These are the activations of a small network on made-up records, seen along a few directions, one row for each record.
Here are examples, each followed by its value of one field, Y.
The word absent means that the record has no Y.
The largest differences between rows may come from other fields.
Random noise pushes rows far along 4 fixed directions. That doesn't count. These rows show it; they differ only by the noise:
[ 352   -6  137  -69 -143 -209  -72  390 -217   21 -299   32   96 -114
 -105   31  350  -70 -498  202 -111  -30   16]
[ 335 -135  -54  173  151    8  134 -149  326  -18  -73  251 -231   95
 -281 -521  334 -263   98  520  126  -44 -109]
[  64  124   13  111  125   27 -178  264  -55  -25 -157 -147  147    0
  -50  136  114   57  -33   52  -97  164  -90]
[ 191 -124    6  205   39  -22  130 -101  166  105  -97   85 -132   65
 -121 -160  280 -100  155  455  -77  106 -161]
[ -80   79  -52  255  291  104  112 -101  -66  202 -139 -146  101  104
  240  244 -237    3  354   16 -114   35  -45]
[ 320  -19    8   56   91  -53  -13  133   75  -45 -174  127  -43    7
 -198 -274  276 -175 -172  288   61  -58  -26]

[ 116   65   -2 -105   59    5 -227  185  154 -271  -28  131  116   81
 -220 -243  246   62 -124 -160  183   18  -76] -> y4
[ 100 -161 -155 -122  292  -99   44 -145  216 -258   48  -13   31   43
 -114 -434 -132 -281  -66 -154  278 -116   77] -> y7
[ 292 -176   10 -107 -512 -164  -77   70  112   -3  -49  251 -118    4
 -257 -180  622   65 -129  438  -44  189 -189] -> y4
[-104  105  -28  150   70  102 -133   43   74  -43   89 -227   21   93
  -80  129 -155  100  304 -320   43  161  -72] -> y2
[ -98  -57    9  -44  -21  -93  -97  -48 -163   21 -138  -68  120   40
  143   84 -142  -77 -158 -100  -24  -42   25] -> y7
[ 255 -291   12  -57 -316 -215  255 -109   -3   30   -5  175 -257  -89
 -189 -194  416  -28 -178  429 -213   95 -102] -> y5
[ -41 -286   52  159   58 -282  467 -357  -64  178   -7  -39 -179  150
  168  -91 -233  -60  173  295 -112 -246  -98] -> y6
[  10  340 -105  -84  322  241 -391  300   63 -359   67  -50  125  -50
  -46 -106 -186   -5 -169 -411  278 -120  152] -> absent
[-101   -1  -92 -148   24  -83  145   12 -267  227  -42  -78  173  -30
  164  364 -325   -2 -108 -178 -134 -246   85] -> y8
[ 124 -244 -102 -117   67 -129  398 -262 -138  174  -42   92  -68   12
   78 -160 -286 -254 -107   69   83 -475  132] -> y8
[ -47  247 -150   91   70  211 -362  131  198 -227   34  -85  -15  -70
 -285  -46  315  184  208  124   14  388 -214] -> y3
[   6  -69   35  -25  -41  -52  177 -122 -154   32    9   26  -43   53
  -40  102  -35   88    4  126 -161   61  -67] -> y6
[ -15 -165   60  125   -4   97  402 -373   81  260   -9  344 -194   69
  264  -52 -251 -214  351  172  -98 -337  114] -> absent
[  -3  -64  -40  -83  156   27  205 -107 -189   25 -116  -90    7  105
  302   11 -414  -64    9 -111  -30  -47   49] -> y5
[ 154 -339  139  -46  -95 -273  121  -39 -322  170   -9  -95 -169  -35
   22   -9 -173  -84 -145  -93  -12 -217  -14] -> y2
[ -55  -73   45   40 -291  -86  115  -52  -19   66 -118    1 -151  -79
  -17  254  335  136   68  311 -263  101  -57] -> y3
[   6   -5 -146  -97  290   56   89 -111   72    9   35  169  -45  176
  -30 -207 -237 -307  -27  -71  251 -313  165] -> y1
[ -20    3 -274   53  607  207   17 -350  354 -109  295   17 -111  232
 -190 -550 -342 -365  349  -69  370 -208  -68] -> y1

Here are new rows. What is Y for each?
[ 471 -210  145 -248  -62 -158  117   19 -103  -57  -87  296 -113 -112
  -87 -329   53 -264 -504  138  138 -389  209] -> absent
[-121   55   57  -76  -32   38  -50   29   33 -130 -103 -183 -113  -47
   65  131   97  107   84   23  -73  155  -65] -> y3
[ -54  193 -198  -93  291   58  -54   28 -150  -88  -41   20  207   94
  215   79 -387   24  100 -444  293 -267  133] -> y4
[-296   97 -187   92  417  321 -309  -73  398 -340  216  -38    0   31
 -355 -180  -61  139  425 -139  198  300 -298] -> y8
[  64  -18  -57 -176  -70 -287  136   38  -84   65 -154   52  101  -43
   96  -27 -182 -247 -338 -168  124 -243  238] -> y7
[  58  213 -137  -72  168  214 -305  171  298 -200   33    5   36  -15
 -338 -317  210 -118  -98 -127  165   47  -24] -> y1
[-218 -223  129   15 -109 -291  270 -287 -215  258   -9 -231  166   25
  306  460 -192   80  146  -45 -251  191 -137] -> y7
[  62 -424  131 -124 -176 -305  161  -62   17    2   58  -71 -212  -40
  -51 -123  175  139  -47  337 -306  381 -352] -> y5
[-166  218   -9   41 -109   78 -143  170 -227  -41  -13 -231  206    2
   36  313  -50  264  -23 -106 -246  318 -187] -> y6
